Each row has a name. Each piece below is followed by the name of the row it came from, unless a question asks for something else. Each question is about the rows just above it. Places in a row count from 0.

febad: [108 124 122 136 130 144  92]
sivi: [150 122 126 107 131 131 144]
zodi: [203 121 140 105 123 133 215]
Mogef: [ 70 135 105 147 130 137  71]
Kazo: [190 135 128 111 130 128 178]
Where does [150 122 126 107 131 132 144] differ from sivi, and what was there? : 5, [131]
Changed Mogef: [ 70 135 105 147 131 137  71]. Place and old value: : 4, [130]
The row with [203 121 140 105 123 133 215] is : zodi
One entry of Kazo was changed: [190 135 128 111 130 128 179]. Where, and from what? : 6, [178]
Which row holds this, read backwards? [ 92 144] : febad
[131 107] is which row, read backwards? : sivi

Kazo: [126 130 127  98 136 136 135 140 124 130 138 102 140  95  98 106  86  74
  90  81  72 130 132  96 114  93 109  89 131]
notad: [155 155 155 152 155 155 156 156 154 155 156 152 156 152 152 153 150 149
 151 150 150 155 155 152 154 152 153 152 155]
zat: [155 157 154 148 154 154 157 155 150 158 160 148 153 144 148 150 143 141
 146 146 146 156 154 153 152 149 152 149 154]
biban: [ 64  49  57 153  33  33  31  20  72  49  20 141  15 161 149 125 193 233
 180 207 236  50  47 156  99 167 114 177  47]
lagov: [180 193 184  94 208 209 209 221 171 193 220 105 224  85  96 119  57  18
  68  43  16 193 196  92 145  80 131  70 196]
sivi: [ 91  87  90 112  85  85  83  82  94  87  80 109  81 115 111 105 122 131
 118 124 130  87  88 111  99 114 102 116  87]
febad: [155 155 155 114  81  81  80  77  92  83  76 111  77 119 114 107 126 137
 122 129 136  84  84 113  99 117 103 121  84]
netev: [153 154 150 145 149 150 154 150 146 156 159 143 149 138 144 145 139 136
 141 144 144 154 150 152 149 147 149 148 151]
Which row holds [152 150 154 144 144 141 136 139] read backwards? : netev
find: [155 155 155 152 155 155 156 156 154 155 156 152 156 152 152 153 150 149
 151 150 150 155 155 152 154 152 153 152 155] : notad

netev: [125 132  57 162]
lagov: [132 117 130 123]
zodi: [  8 174  61 168]
zat: [131 124 132 127]
find: [132 117 130 123] : lagov
Where do [125 132  57 162] appear? : netev
Changed netev: [124 132  57 162]. Place and old value: : 0, [125]
Where does [125 133  57 162] differ from netev, and what was there? : 1, [132]
[132 124] is which row, read backwards? : zat
Changed zat: [130 124 132 127]. Place and old value: : 0, [131]
find: [  8 174  61 168] : zodi

biban: [190 212  64  64 147 105 158 116]
zodi: [150 148 151 155 145 152 149 151]
netev: [150 148 151 155 145 152 149 152]
Sugo: [ 51  27 188 189 110 145  86 132]
Mogef: [151 152 158 156 156 153 152 154]
febad: [ 51  27 188 189  98 145  86 132]
Where does [151 152 159 156 156 153 152 154] differ from Mogef, and what was there? : 2, [158]
Changed Sugo: [ 51  27 188 189 111 145  86 132]. Place and old value: : 4, [110]
One entry of biban was changed: [190 212  64  63 147 105 158 116]. Where, and from what? : 3, [64]
One entry of febad was changed: [ 51  27 188 190  98 145  86 132]. Where, and from what? : 3, [189]
Changed netev: [150 148 151 154 145 152 149 152]. Place and old value: : 3, [155]
Where does [ 52  27 188 189  98 145  86 132] differ from febad, and what was there? : 0, [51]
find: [ 51  27 188 189  98 145  86 132] : febad

zodi: [104 108 111 104]
Kazo: [ 38 154 202  54]
dapi: [ 98 110 116  99]
febad: [114  90 166 143]
biban: [145 100  81 139]
sivi: [171 114  90 165]
netev: [ 97 113 120  98]
lagov: [183 112  76 177]
Sugo: [175 112  87 167]
notad: [102 111 116 103]
zat: [ 98 112 118  99]
Mogef: [ 57 151 186  70]
find: [114  90 166 143] : febad
find: [145 100  81 139] : biban
[139  81] is which row, read backwards? : biban
The row with [ 57 151 186  70] is : Mogef
Which row holds [165  90 114] read backwards? : sivi
Changed biban: [145 101  81 139]. Place and old value: : 1, [100]

